Each row below holds a small network's activations on one input, seen along a few directions.
In each table, some parts of the input vary, and every possible input appears once, in random order.
A made-up example of a description, with smaller parts first: line(6) and (point or ring(9) or (values(3) and ring(8))).
Shared parts are said once, and a part with two or three values counts as separate values.
In the rows, 128 means zero.

Other details of the inputs vary at random and push rows far along two fixed directions, the same in every table; ignore that.

Rows:
R1: [128 125 131 125 147 114 103 142 104 151  94 145 146 101 110]
R2: [123 125 124 125 140 107 102 138 101 154 105 135 143  90 104]
R3: [120 144 127 113 118 110 112 148 102 154 100 129 142 105  95]
R4: [117  92  99 106 144 151 148 121 141  91 157 102  89 170 158]
R5: [115 137 125 134 142 113  97 131  97 160 111 146 152 104 104]
R6: [127 142 139 107 133 123 128 150 103 155  86 141 141 117  99]
R7: [146 131 131 113 140 123 118 144 107 173  86 137 140 117 117]
R8: [125 106  65 105 146 126 150 128 138  95 163 113  86 158 146]
R9: [ 93 101  95 122 151 151 137 111 129  82 180 118  94 153 151]
R10: [110 114 150 134 130 123 101 132  99 154 108 118 140  92 115]
R11: [101 134  70 107 141 138 148 132 131  82 170 129  91 166 135]
R12: [125 141 117 128 131 115 101 133 100 178 105 133 146 123 109]
R13: [121 130 156 122 129 110  98 122 122 174  85 135 109 124 124]
R14: [235 167 126 212  73 115 185 103 232  77 192 147 177 144 161]
R15: [208 183 170 207  58 112 174  86 242  59 190 152 146 147 153]
R16: [120 119 142 129 117 126 107 136 103 174 102 108 136 109 123]
R17: [103 102 113 107 158 126 136 103 154  79 158 137  65 152 155]
R18: [121 120 165 125 143 141 112 133 103 155  93 131 142  98 128]
R19: [112 128 144 136 122 129 100 128  97 177 109 114 144 127 118]
R20: [105 132 157 114 115 141 115 142 109 157  94 122 142 111 112]
R21: [227 202 234 230  40 112 157 117 194 142 127 147 240  94 126]
R22: [105  89 104 112 155 151 144 118 138  74 163 116  93 149 156]
R23: [133 120 159 119 133 140 114 135 105 171  88 115 138 121 128]
R24: [ 90 119  97 109 129 156 144 120 129  81 176 110  91 168 140]
R25: [125  99  86  99 170 139 159 123 138  78 158 138  95 148 143]
R26: [105 133 151 122 108 127 112 143  99 155 102 113 138 107 108]
R27: [115 119  79  93 143 138 155 137 140  75 156 127  91 162 135]
Each input here is: values(3) and (point or (values(2) and line(4))).
Q: Changing only the values(3) part turns R9 into R24. The same change can be made to R18. Which row results?
A: R21
Q: Which other rows does R19 become when the line(4) part takes its other values? List them by row number.
A: R4, R16, R23
Q: Which other rows does R10 become when the values(3) part takes its other values? List them by row number.
A: R16, R26

Rows:
R28: [ 66  76 167  99 176 150  94 125  91 130  93 125 100 109 138]
R29: [155 199 135 175  86 105 118 133 137 151 134 158 186 115  98]
R30: [ 78 115  81  75 161 156 109 161  51 171  99 106 121 142 106]
R31: [109  96  89 141 107 161 162  95 189  39 224  89  72 189 186]
R32: [ 54 124 140  99 126 163 104 135  77 152 116  98 106 148 121]
R33: [218 162 173 132  95 117 158 143 169 167  72 148 166 131 126]
R34: [ 71  86 149 109 150 136  94 109  85 159 112  98  93 134 128]
R35: [ 80 102  98  79 190 108  83 133  77 153  99 147  83  96 111]
R36: [108 146 158 140  75 153 160 131 139  88 162  98 140 138 125]
R37: [197 138 159 181 120 116 121 122 143 159 120 141 186  75 134]
R38: [122  85 115 137 141 162 169  78 189  29 222 108  61 160 194]
R39: [184 124 161 171 143 122 123 132 139 137 107 153 191  83 132]
R40: [188 182 163 123 100  89 142 135 170 152  74 173 136 130 111]
R41: [175 164 227 139  74 125 145 121 178 158  76 135 142 136 137]
R42: [ 91 119  93  79 134 148 140 173  67 140 108 101 138 126  95]
R43: [150 129 123 151 156 106 129 115 160  83 145 175 136 107 134]
R44: [160  87  53 138 155 141 185  96 172  48 222 106  89 186 173]
R45: [ 66 143  90  76 135 118 124 167  72 131 110 130 116 122  78]
R46: [163 175 130 186  85  85  99 129 152 157 128 149 178 100 110]
R47: [100  97  80 100 149 133 100 153  79 167 103 102 119 129 125]
R48: [151 137 104 157 131  92 127 101 151 115 162 148 128 133 123]
Q: What do these inputs look like to the network?
A: values(3) and (point or line(6))
Q: List by row number the other rows that have the values(3) part in common with R41.
A: R28, R31, R32, R34, R36, R38
Q: Which other rows does R42 become when the line(6) part takes its other values? List them by row number.
A: R30, R37, R39, R44, R47
